These are the activations of a small neural network, seen along a few directions. Each row is one input.
Each table varies a few parts of the input and shows all the possible inputs, shuffled.
A made-up example of a description, with smaller parts first: one of 5 places around a ring, together with either a single point or one of 9 places along a line or (one of 2 separate values, together with one of 6 places along a line).
Shared parts are said once, and a part with two or three values counts as separate values.

Other details of the inputs vary at random and push rows far along two fixed directions, the same in every table; ignore that.

A family of inputs:
x1: 11 33 -22 7 -11 -20 13 6 46 6 20 16 15 -36 32 2 10
x2: 0 -10 -10 4 22 9 -8 10 18 7 31 17 21 -2 -24 3 14
x3: 0 -33 26 -1 20 2 -25 -12 -17 -6 5 7 -8 -3 -5 -5 7
x4: 11 3 15 -21 -8 -4 13 -35 -24 -18 -32 -30 -12 13 -21 8 -18
x5: 21 -39 0 -8 38 23 -25 -15 0 -13 20 28 6 -8 -38 -5 1
x6: -5 42 -17 8 -13 -14 13 31 45 12 21 22 6 -30 14 14 6
x7: 9 -22 5 -13 15 5 -8 -23 -15 -3 -3 -2 -10 7 -11 -18 11
x8: -18 0 -15 21 5 15 -22 36 36 17 9 16 -6 -9 39 -24 10
x9: -2 38 1 -8 -37 -40 30 -5 7 -9 -40 -19 -13 -16 10 8 1
x10: 14 -4 0 -6 -17 -10 18 -26 -26 -20 -16 4 -6 -1 -47 17 -35
x11: -3 -7 38 -19 -15 -26 13 -12 -33 -13 -15 -18 -13 -5 -38 10 1
x12: -8 -57 4 2 46 51 -32 1 -30 1 12 1 16 43 -23 -20 17
x13: -23 2 -15 20 12 9 -13 38 31 33 23 13 10 14 35 -9 26
x14: 4 -2 18 -2 0 -23 -7 -12 -7 3 9 -9 -5 -14 18 -7 11
x15: 9 -37 3 -11 34 36 -25 -21 -29 -7 0 2 4 24 -1 -26 13
x16: -8 29 25 -2 -38 -45 22 0 1 -10 -23 -16 -9 -23 5 7 -2
x17: 2 5 13 -20 -7 -8 24 -20 -30 -11 -18 -42 -3 35 -37 17 -6
x18: -16 40 -14 12 -23 -4 7 27 37 11 -6 -13 -6 -6 53 -1 -12
x19: 14 26 -23 13 -15 -14 16 -9 12 8 13 18 3 -13 31 12 -16
x20: 3 43 -4 -15 -26 -25 32 -22 0 -8 -22 -35 -10 -1 25 10 -7
x21: 11 3 -23 19 -8 1 -6 4 15 9 11 22 3 -12 23 17 -21
x22: 5 13 -10 0 1 -7 1 13 30 -6 12 23 5 -24 -7 -1 -2
x23: 7 3 14 -18 -10 -4 14 -28 -33 -25 -45 -22 -2 10 -18 -1 -4
x24: -19 -14 -13 18 20 45 -31 41 14 23 15 19 12 10 41 -20 13
x25: -1 2 17 -22 -14 -15 21 -8 -28 -14 -28 -21 -20 6 -46 4 1
x26: -1 -57 8 -4 41 61 -34 0 -22 4 20 1 -8 31 -24 -12 -4
x27: -1 -3 7 -6 -1 14 -3 1 -15 -14 -25 -6 0 14 -4 -16 -1
x28: 4 -12 -15 13 7 5 -1 -3 -12 6 17 7 12 13 -21 18 -12
x29: -17 20 16 9 -19 -39 15 14 6 15 3 -17 11 -6 15 9 12
x30: -5 -5 -28 29 1 21 -12 29 23 23 33 34 6 -9 26 12 -13
Description of these inputs: one of 5 places along a line, together with either one of 2 separate values or one of 4 places along a line.
The inputs of x25 and x9 match in every part but the place on the line of 5. If x30 is changed in the same way as x25 into x9, which row does it become?
Answer: x21
Which other rows does x15 become when the place on the line of 5 takes its other values? List them by row number.
Answer: x12, x23, x24, x27
Which other rows agree with x27 in the place on the line of 5? List them by row number.
Answer: x8, x10, x16, x18, x22
Which other rows does x21 become when the choice among 2 separate values takes its other values? List them by row number.
Answer: x5

A family of inputs:
x31: -4 32 12 -9 -24 -33 22 -1 5 -5 -20 -17 -3 -12 9 5 5
x32: 8 1 8 -1 -12 -18 8 -14 -11 -11 -8 1 -6 -14 -12 10 -10
x33: -6 -9 -2 3 5 16 -10 5 -3 7 -1 -2 -1 12 15 -11 5
x34: -1 15 -16 1 -5 7 5 10 15 3 -5 3 0 1 6 2 -7
x35: 0 4 -9 15 0 -5 -8 9 24 11 22 14 2 -16 25 0 -2
x36: -7 -23 -2 8 21 30 -25 11 3 12 10 6 2 16 20 -15 7
x37: 4 -31 22 -15 17 6 -11 -18 -26 -14 -5 -5 -8 10 -33 -11 7
x38: 1 -8 -9 12 12 13 -15 15 20 13 30 23 4 -12 17 -1 4
x39: -5 31 3 -4 -24 -18 20 3 4 1 -23 -21 0 2 20 6 -1
x40: -12 -6 -6 13 6 10 -6 19 2 13 14 3 7 13 2 6 1
x41: 0 11 13 -11 -14 -22 15 -10 -13 -9 -19 -16 -7 -6 -11 -1 6
x42: -6 28 6 -4 -23 -30 17 3 6 -1 -16 -11 -4 -11 14 0 8
x43: 5 -5 -14 4 10 12 -4 -3 3 4 8 8 6 6 0 2 -2
x44: 12 -37 9 -6 15 19 -12 -26 -37 -15 -5 2 -8 14 -35 2 -17
x45: 9 26 -4 -7 -18 -30 26 -10 6 -9 -9 -4 2 -15 -11 14 0
x46: 15 -13 9 -17 6 -1 7 -23 -21 -24 -7 0 2 -1 -49 1 -4
x47: -5 27 10 -5 -18 -26 14 2 9 -1 -13 -15 -1 -14 13 3 7
x48: -7 -22 0 6 20 30 -24 8 1 10 9 1 3 14 17 -13 6
x49: -3 7 -15 8 4 7 -8 21 31 9 13 19 2 -13 15 -5 3
x50: 8 6 -1 -4 -10 -11 12 -18 -11 -8 -7 -9 -5 2 -10 10 -16
x51: 3 -1 -15 4 8 19 -5 6 7 2 8 10 10 5 4 -3 -4
x52: 6 -36 16 -17 15 19 -7 -25 -42 -15 -15 -17 -8 24 -39 -10 0
x53: -2 -9 -17 14 14 25 -17 14 14 16 25 19 4 2 23 0 -3
x54: -13 11 2 11 -8 -18 5 20 14 13 14 6 7 -8 1 9 7
The inputs of x33 and x42 match in every part but one. If x51 is changed in the same way as x33 into x42, which row does it become?
Answer: x46
What do these inputs look like to the network?
Answer: one of 2 separate values, together with either a single point or one of 5 places along a line or one of 6 places along a line

A family of inputs:
x55: 3 -16 16 -11 9 -1 -5 -18 -19 -7 -8 -13 -2 9 -10 -9 8
x56: -5 18 -9 19 -10 -16 -5 22 36 12 13 20 6 -28 41 -2 7
x57: -7 7 -16 15 -5 6 -2 13 10 15 6 5 3 4 26 4 -4
x58: 3 4 7 -4 -13 -14 10 -15 -18 -6 -16 -12 -8 2 0 5 -5
x59: -15 -6 -13 20 20 22 -25 30 28 28 31 16 15 3 43 -15 20
x60: 8 -9 -3 7 3 -1 -8 -5 0 -4 8 17 1 -13 2 1 -5
x61: -8 -39 17 -1 25 20 -21 4 -19 0 15 1 -1 15 -29 -9 8
x62: 2 -4 0 -1 4 12 -9 -4 -3 0 -5 0 -3 0 15 -6 -3
x63: -2 -4 4 1 -7 -1 6 -3 -14 -1 -4 -9 -6 9 -14 11 -14
x64: 13 -6 15 -16 1 -16 5 -22 -8 -14 -4 -4 -9 -14 -28 0 0
x65: 1 1 6 -13 -1 1 5 -4 -6 -11 -15 -10 -2 4 -16 -9 6
x66: 11 16 -3 -12 -11 -18 24 -10 -1 -9 -3 -3 -1 -6 -30 17 -8
x67: 8 0 1 -7 -3 -11 14 -11 -13 -14 -3 5 4 -2 -41 14 -8
x68: -1 -1 14 -4 -11 -9 6 -8 -18 -4 -9 -12 -10 2 -6 7 -10
x69: 3 -27 -2 2 28 20 -23 7 12 6 32 22 3 -6 -12 -10 10
x70: -2 5 10 -11 -4 -5 9 -1 -6 -7 -14 -12 -1 3 -16 -1 8
x71: 1 -6 -28 22 19 24 -23 21 36 22 39 32 8 -12 34 -4 -3
x72: -7 -8 -5 5 8 12 -5 8 -3 8 6 3 4 14 -6 1 3
x73: 1 -30 -11 7 26 41 -27 5 0 8 14 13 3 13 5 -10 -4
x74: -3 44 -5 3 -33 -30 25 -1 12 5 -15 -15 2 -10 42 11 -2
x75: 3 1 -5 -10 3 12 4 -2 -4 -7 -10 -3 0 12 -16 -4 -3
x76: -3 2 15 -7 -8 -19 7 -9 -14 -6 -16 -14 -7 0 -6 -2 7
x77: 6 -2 -12 8 0 1 0 -3 1 -3 8 15 5 -8 -7 8 -12
x78: 9 11 -5 -12 -11 1 15 -16 -12 -15 -24 -12 -6 6 -14 2 -15
x79: -10 22 -10 9 -7 -1 -7 22 35 13 -1 6 1 -14 53 -17 11
x80: -7 49 -11 4 -29 -27 31 12 19 8 -10 -15 10 -1 27 16 1
x81: -7 -4 8 -1 -1 0 5 4 -11 -1 -1 -8 -1 13 -23 11 -4
x82: 1 -23 1 7 18 8 -15 7 2 0 20 21 7 -7 -18 -5 9
x83: 12 -2 6 -15 -5 3 6 -23 -19 -17 -24 -11 -10 4 -12 -5 -9
x84: -7 12 12 -9 -15 -23 20 -3 -13 -5 -17 -18 -2 4 -18 6 8
x85: -5 -42 22 -1 23 17 -26 -4 -20 -1 8 0 -7 12 -18 -12 5
x86: 15 -25 1 -3 19 12 -15 -19 -6 -7 16 13 -6 -6 -13 -2 -6
x87: -8 43 -12 2 -24 -17 23 19 23 7 -13 -9 6 -4 22 13 -1
x88: -2 30 -14 7 -19 -11 17 3 11 7 -5 -9 6 1 30 11 -7
x89: -3 -10 7 -2 11 9 -15 4 4 2 -2 -1 -2 -1 12 -14 10
The inputs of x86 and x69 match in every part but one. If x83 is changed in the same way as x86 into x69, which row does it become?
Answer: x65
What do these inputs look like to the network?
Answer: one of 5 places around a ring, together with either one of 2 separate values or one of 5 places along a line
A walk changes only the place on the line of 5. It starts at x61 and steps to x84. List the rest of the walk in order.
Answer: x59, x70, x65

A family of inputs:
x90: -7 45 -7 7 -38 -26 25 9 13 5 -18 -13 -3 -11 36 17 -14
x91: -9 -25 3 16 25 9 -30 25 22 17 40 30 6 -14 7 -10 19
x92: 22 -10 0 -16 5 2 8 -32 -20 -21 -8 -2 -3 1 -37 8 -14
x93: 3 -21 -22 18 20 33 -27 10 14 13 25 28 3 1 22 -8 -7
x94: -14 12 -3 12 -7 -6 3 17 8 17 6 -6 7 6 28 3 8
x95: 0 22 14 -21 -20 -23 27 -10 -13 -18 -35 -24 -3 2 -25 1 6
x96: 10 -9 -2 -10 1 4 11 -16 -22 -14 -9 -4 -3 13 -44 10 -13
x97: 8 -14 17 -18 4 2 0 -22 -23 -14 -17 -16 -12 8 -20 -8 0
x98: -12 18 -4 2 -5 -3 3 18 20 12 -1 -6 2 0 24 -6 11
x99: 3 -50 13 0 30 27 -28 -17 -31 -1 10 0 -3 21 -15 -12 2
x100: -5 -21 -5 9 23 30 -32 15 16 10 12 17 4 -1 32 -27 15
x101: 2 23 -21 6 -5 -2 10 11 24 7 11 10 12 -8 10 10 -3
x102: -13 48 -8 8 -36 -25 29 19 16 8 -14 -13 3 -5 26 19 -9
x103: 12 -21 26 -14 2 -22 1 -27 -24 -20 -2 -1 -9 -14 -44 2 0
What do these inputs look like to the network?
Answer: one of 2 separate values, together with either a single point or one of 6 places along a line
The inputs of x98 and x97 match in every part but the choice among 2 separate values. If x94 is changed in the same way as x98 into x97, which row does it become?
Answer: x99
Which other rows does x91 become when the choice among 2 separate values takes its other values? List them by row number.
Answer: x103
